Small tables with named rows and columns. After each table, cells are looked up by row and column.

govi
        felunet  dudebi   sab   gal  feso   tem  ratopa   bep
fet        -1.4     0.0   0.2   3.0   2.8  -0.1    -0.7  -1.1
votige      2.6    -4.3   5.3  -2.5  -1.3  -2.2     1.2   0.6
fogar      -4.0     3.2  -6.4   4.3   2.9   1.5    -0.1   1.2
fovo       -1.4     4.2  -2.7   4.5   4.0   3.9    -1.8  -2.9
feg        -2.6     3.7  -4.9   5.1   4.6   4.4    -0.4  -1.0

What is the feso of fogar in govi? 2.9
What is the felunet of fovo in govi? -1.4
What is the bep of fet in govi? -1.1
What is the ratopa of fet in govi? -0.7
What is the gal of fet in govi? 3.0
What is the bep of fovo in govi? -2.9
What is the sab of votige in govi? 5.3
What is the sab of fogar in govi? -6.4
What is the gal of votige in govi? -2.5
What is the tem of fovo in govi? 3.9
What is the dudebi of fet in govi? 0.0
What is the ratopa of votige in govi? 1.2
What is the felunet of fogar in govi? -4.0
What is the dudebi of fovo in govi? 4.2
What is the tem of fogar in govi? 1.5
What is the sab of feg in govi? -4.9
What is the tem of feg in govi? 4.4
What is the ratopa of fogar in govi? -0.1
What is the gal of fovo in govi? 4.5
What is the feso of fet in govi? 2.8

gozifon:
,gudivo,fulakez,zifora,rak,sim,zagaga,pon,niten
butife,628,668,498,521,712,388,486,681
mon,571,611,505,511,614,454,498,621
robemep,881,865,683,183,949,275,958,246
bak,568,562,546,512,568,512,573,513
kavizom,746,849,630,78,803,325,887,266

mon, niten -> 621
mon, zagaga -> 454
kavizom, gudivo -> 746
bak, zagaga -> 512
kavizom, zagaga -> 325
butife, zagaga -> 388
mon, fulakez -> 611
mon, pon -> 498
butife, pon -> 486
butife, zifora -> 498
robemep, sim -> 949

ludopap =
	teler	pinale	laroka	vez	sepa	fus	desotoz	nofa	ran
siv	76	126	48	54	56	78	122	112	90
lev	92	85	38	74	52	66	198	127	99
zezu	61	51	56	112	56	74	44	76	78
kos	62	60	87	141	55	101	51	79	75

fus of zezu is 74
laroka of zezu is 56
ran of zezu is 78
ran of siv is 90
sepa of zezu is 56
vez of siv is 54
nofa of siv is 112
pinale of kos is 60
pinale of siv is 126
nofa of kos is 79
fus of siv is 78
desotoz of zezu is 44
teler of kos is 62
ran of kos is 75
desotoz of siv is 122
Row with the largest desotoz: lev

zib =
	zenu	dega	doz	nar	keges	veme	zogi	galom	sulare	zube
ber	-69.660	0.685	76.242	-88.543	31.319	29.526	-6.412	-76.011	-31.127	34.842
zegozon	-20.214	0.084	31.837	-12.563	14.306	-12.794	-32.624	-13.221	-48.003	-9.390
zurif	-16.146	-14.880	-3.840	-0.675	-44.634	66.817	-76.905	-25.768	-19.797	-54.657
gipif	28.143	12.940	-4.975	-23.412	12.976	28.307	-2.605	-56.082	15.292	22.554
getal	5.577	-5.005	21.759	-16.249	0.057	3.479	-14.647	-13.781	5.442	21.888
febafi	-5.544	-15.465	35.536	-12.924	-6.330	-9.022	-21.892	5.556	0.542	21.548
fesomo	15.521	10.423	-10.537	-3.357	-36.227	-50.162	-15.485	-22.519	-45.108	7.104
zuromo	-12.263	-19.218	42.536	-12.141	-8.837	-13.452	-24.016	16.380	-0.951	21.306
suzusi	-56.168	0.946	-39.374	-21.935	-45.993	-15.272	12.830	-38.549	-10.077	-14.784
kav	20.493	3.806	-46.440	-7.361	-52.219	-50.069	-65.094	7.581	-5.630	-29.503
tepa	45.832	4.969	-80.247	14.708	-73.811	-71.086	-81.403	29.329	0.536	-45.895

suzusi, zenu: -56.168
febafi, nar: -12.924
zuromo, doz: 42.536
gipif, dega: 12.940
zurif, dega: -14.880
suzusi, nar: -21.935
suzusi, keges: -45.993
fesomo, dega: 10.423
zegozon, zenu: -20.214
ber, nar: -88.543
fesomo, zenu: 15.521
febafi, sulare: 0.542
suzusi, dega: 0.946
fesomo, keges: -36.227

Table suvip
         mafiru  tepusa  duruva    masi     nis
gup      -63.54   -1.09   55.32   -7.96   11.81
sop      -24.69   23.97   -8.21   28.47    4.07
vel       28.74  -10.54  -54.14   73.41  -23.68
pavilet  -13.73  -31.34  -16.11  -60.84   95.89

What is the nis of vel in suvip? -23.68
What is the mafiru of vel in suvip? 28.74
What is the mafiru of sop in suvip? -24.69
What is the mafiru of pavilet in suvip? -13.73
What is the tepusa of vel in suvip? -10.54
What is the nis of pavilet in suvip? 95.89
What is the tepusa of pavilet in suvip? -31.34
What is the tepusa of gup in suvip? -1.09
What is the nis of gup in suvip? 11.81
What is the nis of sop in suvip? 4.07
What is the mafiru of gup in suvip? -63.54
What is the duruva of vel in suvip? -54.14
What is the masi of gup in suvip? -7.96
What is the duruva of gup in suvip? 55.32
What is the duruva of sop in suvip? -8.21

ter
|  | kemuko | repep | gopo | bufekup |
|---|---|---|---|---|
| vitages | 4473 | 5732 | 7875 | 9272 |
| fenotud | 7786 | 896 | 3021 | 703 |
| sevi | 5508 | 6567 | 4126 | 3093 |
| rila | 3893 | 7516 | 1648 | 7272 |
| degit | 5045 | 6609 | 3630 | 4009 |
| ropu | 6491 | 691 | 1639 | 2941 |
| fofu | 4671 | 1317 | 864 | 200 |
| leguruf | 7534 | 6374 | 4449 | 5049 |

repep of vitages is 5732
repep of sevi is 6567
bufekup of degit is 4009
kemuko of fenotud is 7786
bufekup of rila is 7272
gopo of vitages is 7875
kemuko of sevi is 5508
kemuko of ropu is 6491
gopo of fenotud is 3021
gopo of degit is 3630

